Each row below holds a small network's activations on one input, seen along a few directions.
In each table, some parts of the input vary, and every possible input appears once, in random order.
Descriptions start from the smaller parts, as in this example, which fits no table here: values(3) and (point or line(11) or (line(6) and ring(8))).
Shared parts are said once, and a part with two or three values counts as separate values.

Other details of the inputs vary at random and push rows far along two fixed directions, the same in every table; ignore that.

A family of inputs:
r1: [ 15   2  -1  24  25   6  -4  -7 -13  15  15   7]
r2: [-20  -3   1 -24 -26 -18   3   8  28  -8 -15 -21]
r3: [-16 -17 -11  -3  10  13  -4   5   4 -15   3  -6]
r4: [-10  -9 -17  -6  12  -7   2  24   3  -8  -1  -8]
r5: [  0  -1   9  -7  -8  15  -2 -11  -7  -4   2   2]
r6: [  4   2   2 -11 -13   5   0  -8 -11  -6  -3   3]
r7: [ -6 -16   0   6   6  -4   1  10  -3   2  -2  -5]
r8: [  9   4   4  15   4  -7  11  17  19 -19 -11  32]
r9: [ -5  36  31  -2 -42   4  -2 -52  37  12   6 -15]
r10: [ 14  -3  -4  21  22  11  -5 -13 -13  13  14   8]
r11: [-13   2  13 -26 -31 -13   3  11   5  -4 -18 -11]
r12: [ -2 -12  -4   2   9 -18   1  21  -2   8  -6  -7]
r13: [ 17   7  -9  22  24  -6  -3   1 -16  20  11   9]
r14: [-11 -16 -19  -9   5   2  -1   8   1 -18  -2  -5]
r15: [ 28  27   5   9   1  17  -4 -37 -19  14  15  16]
r16: [ -4  -3  -2 -11   1  -3   5  24 -15  -2  -7   0]
Each input here is: point or (values(3) and ring(5)).
Question: A walk changes only the ring(5) part. It starts at r2 and steps to r4. List the rest of the walk in order.
Answer: r9, r3, r14

A family of inputs:
r17: [ 22  16 -27  -7   9  23 -11 -37 -32   3  19   6]
r18: [ -7  17  36   1 -32  -3   3 -22  24  11  -3 -10]
r19: [ -4  25  23 -10 -37  -7   3 -20  29   3  -8  -4]
r20: [ 6  0 -9  2  7 -2  0  3  2 -6 -3  9]
r21: [ 33  20 -12  11  12   8  -3 -21 -21   5   9  27]
r22: [-20 -12   9 -10 -15 -18   6  23  20  -6 -16 -16]
r23: [ 26  13 -10  28  24   7  -5 -25  -8  13  17  17]
r24: [  9 -28 -30  13  48  10   2  37 -33 -17   4  24]
r25: [-26 -25   8  -5  -4  -8   7  31  21 -17 -14  -9]
r26: [ 14  28  13  17  -7   3  -2 -33  12  17  12   4]
r27: [ 10  20   4 -19 -26  20 -10 -50 -16   6   9  -5]
r28: [  9 -22 -40   7  49  -4   1  44 -34  -9   3  14]
r29: [  1 -13 -10  -2  14  -7   3  28 -19  -3  -5   4]
r30: [ -9 -15 -17 -20  -1  11  -5  -3 -13 -12   2 -12]
r31: [ 18  24  17  13 -10  -1  -4 -31   0  25   8   3]
r32: [-29 -18  15  -8  -8 -14   5  32  20   0 -12 -22]
r33: [-26 -12  14  -7 -15  -6   8  23  26 -14 -13 -10]
r34: [-25 -18  16  -3  -8 -15   3  23  22   0 -12 -21]
Question: Changing only one part turns r34 into r31. The same change can be made to r30. Which row results?
Answer: r27
Question: What is each input in this table made of?
Answer: values(3) and (point or ring(5))
Question: A walk changes only the ring(5) part. It starts at r34 and steps to r23. List the rest of the walk in order.
Answer: r25, r20, r22

A family of inputs:
r35: [-12 -10  11 -15 -14  -3   2  11   5  -8 -11  -9]
r36: [ 6 -4 -4  0  6  7 -3 -4 -7 -5  1  8]
r37: [ 23  30  13  16 -12  11  -7 -56  -2  24  17   7]
r38: [ 14   3 -24   1  14   1   0   2 -15  -7   5  14]
r39: [  5  25  21   1 -31  -3  -5 -39  10  25   5 -12]
r40: [-21 -15   9  -2  -6   2   1   6  14  -4  -3 -17]
r41: [  9   6 -12  -6  -1  -2   0   4 -12  -3  -3   9]
r42: [ 10  33  28  16 -22  -9   0 -27  27  22   3   1]
r43: [  9  -8  -9   9  19   9  -3   0 -23   6   9   3]
r44: [-10  -3   1  -2   2   6  -1   0   8  -4   3  -8]
r45: [ -9 -13  -8 -10   2  -7   1  12   3  -8  -7  -8]
r46: [ 16  -2 -20   0  16   0  -5   1 -22   3   2  10]
r47: [  9   0 -21   4  24   5  -5   0 -15   3  11   2]
r48: [ 13   0 -15   2  13  10   0   3 -17 -10   4  20]
r49: [-8 -3  6 -5 -1  7  0  3  2 -2  2 -5]
r50: [ 11   0 -12   3  21  10  -3   3 -24   2   9   6]
r51: [-18 -13   5  -6  -8  -6   1   8  10   1  -3 -21]
r52: [  1   4   6   7  -2 -11   9  14  12  -3  -9  11]
r53: [-11  -3   8 -16 -18  -3   6  14   3 -13 -12  -4]
r54: [  4   4  -9  -3   8   1  -4   0 -13   8   4  -2]
r55: [-16  -9  18  10  -1 -15   5  18  18   5  -7  -7]
r56: [ -1 -10 -10   1  11   5  -2   1  -1 -10   0   5]
r57: [-10  -7  14   4  -5 -16   7  19  21  -2 -12   0]
r58: [-15  -4   3 -10 -14   0   4   9  15 -17  -9  -3]
Question: What is each input in this table made of?
Answer: line(4) and (point or ring(5))
Question: Changing only the line(4) part turns r39 into r54. The same change can be made to r37. Which row results?
Answer: r49
Question: Which other rows does r35 become when the ring(5) part takes its other values? List them by row number.
Answer: r36, r45, r46, r56
Question: Which other rows does r38 become when the ring(5) part takes its other values? List them by row number.
Answer: r41, r48, r53, r58
Question: A walk changes only the line(4) part. It starts at r55 and steps to r42. List the rest of the walk in order.
Answer: r57, r52
